These are the activations of a small neural network, seen along a few directions. Each row is one input.
In each table, some parts of the input vary, and every possible input appears once, in random order.
Descriptions start from the smaller parts, as in this example, which fits no table here: one of 6 places along a line, together with either a single point or one of 9 places around a ring or (one of 3 separate values, together with one of 5 places around a ring).
Shared parts are said once, and a part with two or three values counts as separate values.

Other details of the inputs shift rows strongly along two fixed directions, in all tables alike. That doesn't count.

A family of inputs:
R1: [ 14 -12   6   7  12   0   3 -22  23  15   1]
R2: [ -7   8   6   7  -3   1  -5  16 -16 -12  -1]
R3: [ 10  -6   4   7  14   0   7 -21  21  16   9]
R4: [-11   8  -4   9  17  -1   0  -7   9  19  23]
R5: [ 10 -10   6   8   8  -4   7 -21  13   8  -4]
R6: [ 11 -15  -3   0   6  -5   8 -17  13   9  -4]
R7: [ 10 -19  -1  -3  -6  -4   1 -15   7  -3 -22]
R8: [ 15 -17  12   8  -2  -3   3 -16   8  -5 -24]
R9: [ -6   6   6  -7  -9   1   3  20 -15 -16  -4]
R10: [ -8   7  -1  -3 -13  -1  -3  18 -20 -11  -1]
R11: [ 15 -18   1 -11 -11  -6   0 -12   7 -14 -27]
R12: [-10   8 -11  -6   7   0   1  -3   8  16  23]
R13: [  8  -7  13   1  -9   0  -1   4  -9 -24 -19]
R14: [ 1 -4 -5  1  8 -2  3 -6  8 12  7]
R15: [  3 -10 -12  -1  10  -4   6 -26  19  22   9]
R16: [ 12  -9   8   4   8  -1   6 -19  17   6  -3]
R17: [ -8   7   4  -5  -6   3  -1  19 -12 -10  -1]
R18: [-13  14   4   4   4   3  -4  13  -6  -3  14]
R19: [ 15  -7 -10   6  14  19  14 -24  20  10  -4]
R20: [ -8   9   0 -11 -17  -1 -10  23 -19 -17 -10]
R21: [ -4   2   5  -7 -17   3  -8  23 -18 -20 -13]
R22: [ -7   3   0  -2 -14   1  -7  19 -18 -12  -8]
R23: [ 14 -11   4  10  12  -4   7 -26  18  14   1]
R24: [-3  9  2 12 12  1  0 -2  3 16 17]
R25: [-18  30 -18   6  19  26   2  12  -2  23  37]
R26: [  7  -7  12   1  -4  -1   2  -3  -3 -18 -17]
R27: [ -2   8  18   2 -13   3  -5  22 -21 -23 -15]
R28: [  7  -9 -12  -6   6  -4  -4 -18  21  16   4]
R29: [-21  26 -11  -1  12   4   1  19  -4  20  44]
R30: [-21  24 -12  -1  14   5  -1  18   0  23  42]
R31: [ 15 -19  13   4  -7  -5   5 -13   0 -21 -31]
R32: [ 5 -5 -6 -4 -6 -7 -2 -6  0  0 -7]
R33: [-24  25 -11   1  15   2   4  14  -5  23  42]
R34: [ -8   9  -4  -5 -13  -3 -11  19 -19  -9  -4]
R35: [ -6  11  -2  -9 -15  -2  -8  20 -16 -12   0]
R36: [ 2 -7  0 -1  0 -2  3 -2  2 -1 -8]
R37: [ -7   9   7   8  -6  -1  -2  17 -19 -14   1]
R38: [  6  -7   2  -7 -13  -1  -1   4  -5 -15 -15]
R39: [  3  -8   3  -9 -14   1  -4   5  -6 -14 -19]
R40: [ 16 -18   7   4   3  -3   0 -16  14  -6 -16]
R41: [  4 -10 -14  -3   8  -6  -2 -24  20  20   3]
R42: [-10  11  -4  -7 -10  -4  -6  15 -18  -8   0]
Each input here is: one of 2 separate values, together with either a single point or (one of 4 places along a line, together with one of 5 places along a line).
Question: Changing only the choice among 2 separate values turns R33 into R36. The same change can be made to R37. Which row results?
Answer: R2
Question: Changing only the choice among 2 separate values turns R6 into R14. The same change can be made to R3. Which row results?
Answer: R1
Question: Change only the place on the line of 4 in R32. List by row number the other rows that result.
Answer: R11, R35, R42
Question: Change only the place on the line of 5 in R20. List by row number the other rows that result.
Answer: R17, R18, R27, R39
Question: Change only the place on the line of 4 in R3. List by row number the other rows that result.
Answer: R5, R16, R23

A family of inputs:
R43: [ 25 -25   5  -5  -6   8   1 -17  16 -11 -38]
R44: [-13  18  -3  -5 -17  -2 -14  21 -27 -14  -2]
R45: [ -6   5 -26  -2  25   8   9 -19  25  38  34]
R46: [  5   1   6  -4  -2   4   4  -3   0 -12  -3]
R47: [  9  -3  14   6  -9 -11  -3  -5  -8 -15 -14]
R48: [  6  -5 -17  -1   5  -8  -5 -27  17  19   7]
R49: [  7  -7  12   9  -6 -10   2  -1 -13 -13 -16]
R50: [ -3   8  21  10 -16  -4  -9  26 -29 -31 -20]
R51: [ 12 -15   0   1  10   3  15 -20  15   2  -5]
R52: [  5  -8   5   3 -11   0 -10   2  -6 -10 -25]
R53: [ 18 -15  -8 -10  -1   4   4 -25  20  -1 -18]
R54: [ 13  -7 -16  -8   5   4   3 -24  23  11   2]
R55: [  3   7  21   3 -12   8   0  27 -21 -33 -17]
R56: [ 13 -22   5   7   1 -10   7 -24   8  -2 -20]
R57: [ -1  -6 -17   3  12  -5   1 -23  14  26   9]
R58: [  6 -14 -17   3   6  -5   1 -24  14  18   0]
R59: [ -8  -1  13 -19 -23 -14  -1  32 -22 -26 -15]
R60: [-32  35 -13   3   1  -3  -5  23 -24  15  40]
R61: [-25  31 -18  -4   2  14  -1  31 -19   8  35]
R62: [-29  28  -6 -19  -3  -8 -13  37 -13   8  38]
R63: [-20  19 -20   7  15   2 -11   3   4  29  36]
R64: [ 26 -29  14   1   0   4   9 -22  18 -18 -37]
R65: [ 13  -8  13   2  -6   3  10   3  -7 -21 -19]
R66: [-21  20   3   6  -7   1  -7  30 -29  -1   9]
R67: [ -6  -2  10 -12   0 -14   0   6   7   0  14]
R68: [ -4  17  20   5  -6  11  -2  31 -21 -20   1]
R69: [-2  3  4  4 -3 -8 -3 -5 -6 -5  1]
R70: [ 27 -28   3  -4  -7   9   1 -18  18 -11 -37]
R71: [  6 -12 -12  -1  12   3  18 -20  16  18   4]
R72: [-18  20 -15   8  13   4 -12   3   4  33  38]
R73: [  0  -3   0  14  21  -4   0 -23  21  28  18]
R74: [ 11 -14  -4   1  12   8  12 -21  24  17  -1]
R75: [  6 -14   2  11  13  -6   1 -24  18  10  -3]
R76: [-14  23  15  14  -2  -1 -10  27 -24  -5  13]
R77: [  9 -13  -6   0  10   6  11 -18  19  10  -6]
R78: [-28  36 -16  -1   8  17  -8  33 -13  12  41]
R79: [ 10  -7  16   2  -3   9   3   2   0 -16 -16]
R80: [  1 -12   0   2 -12  -7   6   1 -16 -11 -22]
R81: [ -5   3   7   0 -23   1 -15  26 -29 -31 -30]
R82: [-11  26  -5   3  19   5   5   0   7  22  47]
R83: [  7  -5   0  -7  -9   3   9  -2  -4 -12 -14]
R84: [  0  -6  -1 -19 -11 -13  -7  10   5  -4   2]
R85: [  0   0 -17  -2  22  11   3 -19  28  27  19]
R86: [  4  -4  31 -13 -26 -15  -6  32 -22 -40 -23]
R87: [  3 -12  -6   7   8  -6   3 -19  12  14  -6]
Question: Changing only one part turns R71 into R45. The same change can be made to R60. Which row results?
Answer: R44
Question: What is each input in this table made of?
Answer: one of 5 places along a line, together with either a single point or (one of 2 separate values, together with one of 4 places along a line)
Question: Start at R46 and move only the place on the line of 4, one step at a time. The first step leads to R51. Which rows follow, in order?
Answer: R64, R79
Question: List by row number the other rows that have the place on the line of 5 in common with R54.
Answer: R48, R58, R61, R63, R70, R72, R78, R84
